Each row below holds a small network's activations on one input, seen along a few directions.
In each table, some parts of the input vary, and every possible input appears once, in random order.
A made-up example of a description, with smaller parts first: one of 2 separate values, together with either a single point or one of 9 places around a ring or (one of 4 places along a line, together with one of 5 places around a ring).
Shared parts are said once, and a part with two or three values counts as separate values.
In the rows, 100 means zero.

Other details of the inputs shift rows strongly along three fixed directions, in all tables alike. That doesn't count.

Rows:
R1: [70,117,76,144,112,161,102,104,103,164,171,69,164,99]
R2: [106,95,120,88,113,107,75,103,89,92,89,88,68,120]
R3: [98,73,110,68,112,112,89,101,65,62,81,98,58,117]
R4: [99,95,85,102,105,136,135,115,75,61,94,106,96,93]
R5: [169,71,78,86,135,10,123,22,116,92,119,193,97,12]
R6: [99,89,88,90,103,124,138,109,79,53,82,114,88,93]
R7: [144,60,71,69,140,64,132,47,81,74,135,185,98,22]
R8: [99,91,103,83,92,67,84,92,106,96,84,94,120,115]
R9: [89,102,128,78,87,73,66,100,107,90,43,88,64,136]
R10: [104,121,125,81,61,52,67,111,130,111,54,60,109,139]
R11: [97,71,79,66,86,166,126,134,54,59,110,65,96,109]
R12: [59,116,72,142,111,184,105,112,92,158,174,65,164,109]
R13: [141,90,87,75,108,43,112,59,108,94,105,158,94,48]
R14: [99,132,93,141,127,64,89,52,147,193,156,150,161,44]
R15: [79,121,104,178,138,135,99,97,117,160,171,106,121,89]
R16: [98,95,87,79,77,109,106,117,100,88,87,71,107,112]
R17: [89,149,114,114,51,87,90,138,130,110,35,63,98,135]
R18: [97,118,126,116,82,43,85,100,147,101,56,105,64,109]
R19: [106,89,107,73,86,63,84,97,105,87,74,89,107,120]
R20: [105,146,142,130,55,9,61,115,178,134,19,84,66,131]
R21: [105,57,90,64,112,140,117,107,45,56,129,92,103,107]
R22: [85,53,96,81,115,161,137,115,45,21,118,120,47,94]
R23: [83,114,99,101,67,166,119,159,64,69,74,61,84,130]
R24: [78,137,119,150,127,124,60,94,117,177,140,76,125,117]
Description of these inputs: one of 4 places along a line, together with either a single point or one of 5 places around a ring.
Question: The inputs of R4 and R23 match in every part but the place on the line of 4. If R7 is changed in the same way as R4 into R23, which row does it become?
Answer: R5
Question: Which other rows does R18 become when the place on the line of 4 takes its other values? List them by row number.
Answer: R15, R20, R22
Question: Which other rows agree with R13 in the place on the line of 4? List them by row number.
Answer: R15, R16, R17, R21, R24

Rows:
R25: [108,111,109,108,69,52,106,107,131,88,54,103,93,102]
R26: [92,83,100,102,118,164,100,112,60,90,145,78,100,116]
R27: [138,57,70,54,115,88,142,75,76,43,102,138,87,57]
R28: [98,96,89,113,131,101,93,69,95,138,141,110,148,83]
R29: [83,114,102,140,128,110,96,86,115,127,121,101,112,94]
R30: [73,120,122,108,73,95,83,124,128,104,58,71,83,138]
R31: [120,136,98,167,127,25,99,62,169,163,99,131,145,57]
R32: [120,110,122,78,77,40,82,95,123,93,38,119,58,98]
R33: [144,55,68,54,114,71,134,77,84,51,85,141,87,53]
R34: [80,104,82,102,76,147,108,124,88,111,132,77,119,103]
R35: [78,121,108,113,87,136,87,119,90,128,128,99,92,119]
R36: [94,131,115,117,100,105,83,95,110,133,118,107,98,95]
R37: [92,90,120,71,72,113,85,140,86,73,74,59,70,147]
R38: [101,99,100,132,133,105,87,84,102,140,138,90,123,95]
R39: [80,99,108,64,66,112,85,126,85,87,80,72,102,138]
R40: [128,82,89,90,111,77,137,87,92,51,86,130,85,72]
R41: [80,120,116,105,78,90,80,121,123,100,46,71,77,134]
R42: [93,73,83,81,123,168,115,95,44,81,155,102,121,99]
Question: The inputs of R26 and R37 match in every part but one. If R27 is changed in the same way as R26 into R37, which row does it become?
Answer: R34
Question: What is each input in this table made of?
Answer: one of 3 separate values, together with either a single point or one of 5 places around a ring
Question: Which other rows does R31 become when the choice among 3 separate values takes its other values? List them by row number.
Answer: R25, R40
Question: Which other rows agree with R33 in the choice among 3 separate values? List them by row number.
Answer: R28, R31, R32, R38, R41

Rows:
R43: [103,91,89,94,113,122,119,93,84,99,150,107,127,75]
R44: [106,114,104,120,104,98,91,107,112,108,93,92,95,97]
R45: [77,109,98,125,101,125,76,98,105,154,147,84,131,109]
R46: [106,93,120,70,91,67,92,104,106,64,63,110,64,118]
R47: [102,96,75,110,122,134,118,80,79,105,154,106,128,77]
R48: [103,107,110,126,100,16,93,80,164,121,68,101,115,97]
R49: [75,147,120,116,71,95,56,120,126,165,72,47,124,142]
R50: [94,96,101,68,55,162,107,151,54,72,95,59,98,147]
R51: [105,96,91,64,93,113,115,104,84,68,96,93,98,98]
R52: [101,113,107,126,102,35,87,80,161,117,63,93,117,99]
R53: [116,93,104,92,101,87,110,98,109,82,76,106,69,92]
R54: [74,128,98,120,71,151,90,122,94,137,143,62,139,123]
R55: [102,90,110,92,105,104,97,91,87,73,92,107,77,109]
R56: [120,89,93,123,129,90,111,71,111,105,120,125,93,65]
R57: [95,92,121,80,90,108,94,124,70,66,75,91,73,126]
R58: [101,95,95,78,76,92,110,106,99,68,57,110,78,100]
R59: [103,91,113,84,108,99,101,92,92,73,86,109,76,107]
R60: [108,83,106,83,97,90,87,106,90,103,92,96,102,103]
R61: [100,93,94,79,91,113,120,109,89,71,78,110,87,94]
R62: [101,130,106,106,73,64,85,110,134,110,47,97,104,113]
R63: [86,79,96,68,98,145,95,124,72,87,120,87,95,116]
R64: [99,101,91,105,109,88,117,92,104,105,107,126,109,73]
R65: [101,85,100,116,129,101,103,76,90,99,136,126,96,86]
R66: [121,88,93,113,125,83,114,91,100,94,112,124,87,72]
R67: [96,96,114,95,108,118,97,107,72,76,94,96,84,112]
R68: [111,79,86,121,132,108,121,84,91,101,141,126,92,67]
R69: [95,95,90,97,128,111,94,81,100,123,127,105,117,87]
R70: [106,93,99,76,70,67,110,104,105,69,52,118,74,96]
R71: [117,76,86,117,141,94,128,75,96,99,140,137,94,54]
R72: [100,117,98,114,103,57,69,70,136,145,93,98,117,99]
R73: [89,106,95,94,76,119,105,131,85,88,82,95,96,116]
R74: [84,141,96,129,88,144,90,118,100,154,128,58,147,130]
Question: What is each input in this table made of?
Answer: one of 2 separate values, together with either a single point or (one of 3 separate values, together with one of 5 places around a ring)
Question: The inputs of R51 and R43 match in every part but the choice among 2 separate values. If R55 is changed in the same way as R51 into R43, which row does it become?
Answer: R65
Question: Which other rows does R49 become when the choice among 2 separate values takes its other values? List them by row number.
Answer: R60
Question: Which other rows does R59 become when the choice among 3 separate values takes its other values? List them by row number.
Answer: R55, R67
